A small network was shown many inputs. Here are its activations along a few directions, one row for each input.
In each table, some parts of the input vary, and every possible input appears once, in random order.
A made-up example of a description, with smaller parts first: ring(5) and (point or line(11) or (values(3) and line(4))).
Shared parts are said once, and a part with two or three values counts as separate values.
(in the rows, 128 means zero)

Rows:
x1: [103 110 143  86 128 134 102 156  95 119 193  87 121 142 111 141 121  82
 143 130]
x2: [118  96 160  88 119 125  99 149  89 122 197  90 127 157 115 149 120  87
 147 142]
x3: [101 132 138 125 154 105 107 127 128 135 164  79 136 137  98 123 118  81
 142 118]
x4: [ 99 141 105 107 147 112  97 135 125 128 158  62 133 144 118 117 104  99
 153  95]
x5: [103 107 150 112 148  88 126 126 125 131 150  91 136 142 102 132 130  82
 139 122]
x6: [168 175  93 213 106 147 158 103 184 121  31 194 145 113 146  97 148 205
  87 135]
x7: [102 101 160 110 146  98 128 126 104 128 168  92 136 134 104 138 136  80
 132 133]
x8: [113 130 115  95 130 135  92 155 102 114 185  73 123 138 130 125 116  88
 166 109]
x9: [172 145 107 159  97 161 163 109 152 139  42 224 117  86 173 128 134 216
  98 133]
x10: [123  81 162  97 133 103 144 122 106 124 178 102 127 136 110 156 141  71
 130 162]
x11: [178 153 109 184  88 147 155 100 161 131  45 208 138  96 160 116 135 209
  93 147]
x12: [156 166  92 160 138 181 165 127 165 145  27 234  99 110 168 114 133 235
 105 110]
What do these inputs look like to the network? -> line(4) or ring(8)
Which other rows belong to the same alternative as x6? List them by row number. -> x9, x11, x12

Rows:
x13: [121  84 179  96 130 105 149 126  93 132 160 138 124 114 116 156 141  90
 124 157]
x14: [122 172 116 184 182 150 185 126 161 131  51 200 116 121 122 100 162 173
  92 121]
x15: [131 100 138  74 111 162 114 150  86 126 181 126 105 132 142 159 115 123
 138 146]
x16: [101  92 158  74 176 122 146 132 115 157 146 137  95 135 118 156 122 112
 137 121]
x17: [119 103 158 142 127  74 132 114 127 108 168  69 160 146  87 129 151  51
 126 157]
x18: [131  87 175  99 112 120 138 129  84 125 174 134 127 112 125 156 139  95
 125 166]
x19: [157 182  90 187 100 207 139 147 136  97 100 185 125 104 147 104 153 185
  91 154]
x20: [161 123 131 167 116  95 169  70 185 169  18 202 134 108 151 134 125 200
  92 123]
x21: [137  93 163  98  88 135 121 133  77 117 186 126 133 110 130 156 131 101
 121 172]
x22: [ 85 170  84 122 180  98 100 123 154 150 113  73 129 125 120  97  93 117
 162  55]
x23: [177 127 122 165  87 114 157  83 177 153  30 203 136 104 160 134 125 201
  98 134]
x24: [188 129 113 166  71 134 148  89 160 138  50 199 140  98 171 130 123 212
 105 147]
x25: [107  84 185  99 153  92 155 115 106 148 149 137 124 112 104 155 136  90
 118 149]
x26: [138 176 108 183 154 169 171 141 152 116  64 201 117 117 132  98 162 174
  98 132]
x27: [111 174  77 122 138 124  84 139 134 127 136  71 133 122 141  99  95 121
 170  71]
x28: [199 134 100 165  44 154 134  94 146 125  66 187 145  98 180 132 121 217
 102 155]
x29: [107 100 164 144 152  60 143 103 135 122 155  69 159 148  78 131 151  51
 122 149]
x30: [120 136 110 109 112 159  81 161 116 114 163  91 123 164 131 124 110 131
 147 108]
x31: [129 105 154 145 109  88 120 117 118 100 182  67 164 144  97 130 149  57
 127 166]
x32: [121 177  68 121 115 138  74 143 124 115 147  62 137 122 149 100  92 126
 165  77]
x33: [ 97 174  78 120 156 111  90 135 147 137 124  73 130 122 129  95  92 117
 167  63]
x34: [111 132 119 110 136 146  91 158 127 125 152  99 118 164 123 123 114 126
 151 102]
x35: [152 178 103 187 131 186 157 144 140 106  80 196 122 114 141  99 161 179
 100 143]
x36: [135 113 142 145  84 104 103 122 112  91 195  58 169 141 103 129 140  63
 122 171]
x37: [122  96 148  75 134 148 125 146  97 137 171 134  99 131 134 157 119 117
 142 139]
x38: [112  94 151  72 153 135 136 143 106 144 157 138  96 133 126 156 121 112
 141 130]
x39: [102 126 123 106 155 133 107 156 131 130 139 104 114 169 119 123 121 122
 151  93]
x40: [ 91 123 128 108 179 120 117 144 138 142 128 104 113 172 110 123 122 122
 147  84]
What do these inputs look like to the network? -> line(4) and (values(2) or line(5))
The inputs of x15 and x16 match in every part but the line(4) part. If x21 is changed in the same way as x15 into x16, which row does it become? -> x25
Change only the line(4) part in x24. List by row number the other rows that result. -> x20, x23, x28
Change only the values(2) part in x14. List by row number the other rows that result. -> x20

Rows:
x41: [124 132  82 144 126 151 106 135 172 134  71 143 133 166 132 100 112 174
 150  85]
x42: [148 184  70 157  83 140  93 122 160 119  96 130 116 150 146 118 108 194
 143 106]
x43: [ 70 171 124 159 153 103  85 179 134  95 177  23 170 182  62  76 134  44
 150  92]
x44: [138 190  60 188 107 142 102 118 138 120  92 135 160  91 163  69 108 183
 132 114]
x45: [ 85 143 137  74 143 111  77 156 112 160 151  94 116 134 130 120  69 109
 172  68]
x46: [126 201  80 155 156 140 127 117 153 137  87 164 124  91 132  84 133 170
 148  80]
x47: [124 145 101 146 161 141 115 142 170 137  69 128  99 153 144 120 140 175
 146  73]
x48: [151  96 166 121 151 136 183 116 123 149 101 182 120 145 110 171 150 126
  83 174]
x49: [140 119 161 155 133 114 201 108 100 141 115 200  98  94 120 134 159 131
 107 189]
x50: [145  50 177 119 129 135 176 131 134 130  94 152 126 136 128 163 163 149
  92 153]
x51: [119  98 178 158 145 122 195 118 138 132 132 205 122 129 132 143 156 144
  89 181]
x52: [116 144  59  61 141 187 113 198  86 106 203  77  95 143 167 118 103 102
 180  95]
x53: [109 188  63 155 116 142 117 125 158 134  75 147 135  78 149  94 113 156
 107  80]
x54: [163 181  86 161 112 174 105 114 150 120  78 102 142 106 163 114 108 172
 125  85]
x55: [103  60 172  72 141  39 128  90  91 147 163  72 151 122 115 163 118  75
 142 120]
x56: [ 89 107 188 148 136  89 103 147  91  81 208  48 165 180  54 124 177  18
 115 154]
x57: [159  63 168 128  94 129 145 122 139 125 100 189 125 158 122 156 151 141
 130 174]
x58: [176 109 157 159  79 129 149 119  99 108 108 172 169  65 149 128 143 143
  88 206]
x59: [150 160  90 142 114 140 100 128 173 126  92 129 119 174 150  93 117 181
 131  91]
x60: [ 91  82 186  57 117 102 105 125  72 163 184 107 131 130 125 158 104  98
 140 132]
x61: [109 199  79 165 171 138 144 120 140 139  79 149  98 111 132  86 126 167
 140  99]
x62: [150 124 157 153  68 106 161 108 119 133 119 214 114  66 145 153 158 114
  97 179]
x63: [ 93 120 119  90 160  52 105 125 132 148 134  55 143 124 118 115  75  91
 174  54]
x64: [104  85 180  77 130 166  80 156  70 126 220 107 105 132 100 168 127  99
 129 149]
x65: [ 90 144 126  92 150 175  58 186 109 137 188  89  99 138 105 125  89 117
 158  90]
x66: [189  91 160 149  68 158 159  94 111 119 118 144 167  91 158 160 135 140
  81 171]
x67: [134  89 120  39 124 178 131 163  44  87 228 100  92 138 161 167 147  80
 161 158]
x68: [117 164  76 139 182 154 138 134 158 158  73 137 131 155 123 117 112 163
 104  86]
x69: [158 114 172 127 125 132 189 113 117 131 111 201 139  63 113 137 162 133
 100 167]
x70: [ 98 188 102 165 189 143 129 130 174 127  88 159 106 142 142 101 131 173
 130  91]
x71: [178 101 155 129  52 129 141 114 124 107 119 159 136 133 133 172 135 165
  97 195]
x72: [180  82 166 130  76 119 144 114 138 121 126 172 125 167 142 142 148 153
 101 178]
x73: [117  79 140 112 147  64 139  72 140 128 193  40 148 132  91 150 138  29
 132 175]
x74: [107 148  93 127 172  74 108 113 181 130 159  24 136 133  97 112 103  44
 175 112]
The inputs of x48 and x68 match in every part but one. If x69 is changed in the same way as x48 into x68, which row does it become? -> x46
What do these inputs look like to the network? -> values(2) and (line(6) or ring(11))
